Here are a small network's activations along a few directions, averaged over the inputs that share one value of a field.
Values that are neighbours, or in one group, have similar rows; names and order tell nothing.
Random noise pushes rows far along 9 fixed directions. That doesn't count. These rows show it; they differ only by the noise:
[ 244  149 -425    6 -173  -75 -126  133  174  131  -28  340 -146 -172
 -228  320  205  184 -102 -103]
[ 378  236 -482  309 -229  -82   -7  -84 -309  -20   -6  -15  587  196
   33 -113 -159  199  -60  -82]
[ 229   94  244  182 -239   90  290   52 -306 -152  195  -28 -267  167
 -449  261  398  150  102  617]
[-295 -197 -434 -166  245   93  359   -6   11  254 -385  237  363  354
  328 -458   72  214  183 -276]
[ 110  144  197 -187   74 -101  119  370    6 -111   85  -58  -24   23
 -175  159  496   72 -128  531]
[-740 -781 -551  -28  411  752  551   40  401  228 -107  299  302  417
 -175 -797  238  149 -178  338]
[ 245  -37   28 -402   -3 -680  -20 -456 -343  308 -158 -206 -376   91
  316  430  -80   21  315 -680]
[-554 -964   63 -335  300  132  243 -275   56   -7  286 -123 -151  304
 -129 -116  -19  185 -218  279]
[-496 -144  339 -296  151  352  -87  754  345 -335  186  480 -407 -224
 -188  -90 -127  431 -207  148]
[ 209  322 -255  311 -345  -48   84 -272 -137  276 -121  223 -354  -69
 -318   97  439 -263  152 -340]
[-275   16  129 -171  375  186   83  360   67  -32   28 -256  304  105
  112 -690  -84 -173 -255   27]


Fem, 19 values:
f4: [ 355  257  -21  373  208  438  238   82  192  260 -149 -383  -94  -31
 -349 -294  -67 -560  136  269]
f3: [ -54 -254  575   86  -33  191  118 -214 -100  -65  275 -525 -411  166
 -148   13  -84  -22   56  410]
f9: [-747 -377  390 -278  404   25  237   21  207  -27  -68  -40  143  256
  336 -464  581 -140   60  198]
f13: [ 266    9  659 -160  -89  -20 -137   -7 -127  -11   88 -430 -781 -109
   16  436 -296   95  250   26]
f17: [-350 -384  406 -260  186  175  123 -426  -47  170 -345  133 -839   -6
    9  130 -225    3  484 -323]
f18: [-141 -145  569 -287  171 -172  -43 -309 -168  284  118 -564 -512   66
  158 -254 -188 -538  172 -550]
f16: [-112 -180  281 -194  131  214  208  109  184  109 -171  269 -920 -140
  -45  459 -441  285  659 -277]
f7: [-515  496  753 -242  265 -376  287  220 -182  -28 -353    2  -95  -60
  542 -452  708 -874  414 -372]
f1: [-781  -97  591  -25  132  244  181  326   14 -438 -138  271  327   53
  310 -474  614   33 -169  425]
f2: [ -65  -37 -496   77  110  278 -346   10  399  129 -181  273  140 -284
   27 -147 -264   22 -291 -154]
f10: [ 917  408 -143  180 -291 -329  211 -261 -479   74 -147 -137   45  111
  121  638 -216  206  690  -28]
f15: [ 557   97 -411  250 -281 -431 -155  -35  121 -180  -79  265  587  -84
 -120  763  453  220 -174  695]
f5: [  12 -383 -291   62 -363 -203  117 -309  -85 -156  256  278  -42   39
 -229  629  261  189   58  446]
f11: [  91  -73   65    1 -139 -484  115 -563 -133  282  -23 -217  -35  227
   58  273  728 -310  203  -41]
f8: [ 152  338  -52  252  -95  257  263 -188 -369  198 -491    0    4  145
  251 -175 -171  161  528 -129]
f6: [-580   42 -146  182  104  333  398  176  -27  -79 -173  219  695  302
   29 -826  582 -163 -125  227]
f14: [ -40   44 -247  241 -406  -16  120 -127 -312 -333  131  427  299  183
   61  257 -135  253  125   72]
f19: [ 435 -105  333 -569  381  -80  219  -14  -12  514   44 -782 -542  169
   68  207 -437  -16  262    5]
f12: [  88 -216 -132  -37  178    2 -214 -176  125 -129   27 -173  338  -12
   97   12 -567  136 -204  108]
Fem is arranged as a line.
A walk along Fem starts at f6 and steps to its neighbour f19. Put f4, f7, f1, f11, f8, f14 in the order it reaches them. -> f11, f1, f8, f4, f7, f14
List every value one step from f3, in the order listed. -> f9, f13
List every value one step from f17, in the order listed. -> f2, f12
How many steps from neighbour to neighbour lead from f18 to f5, at the fewest? -> 15
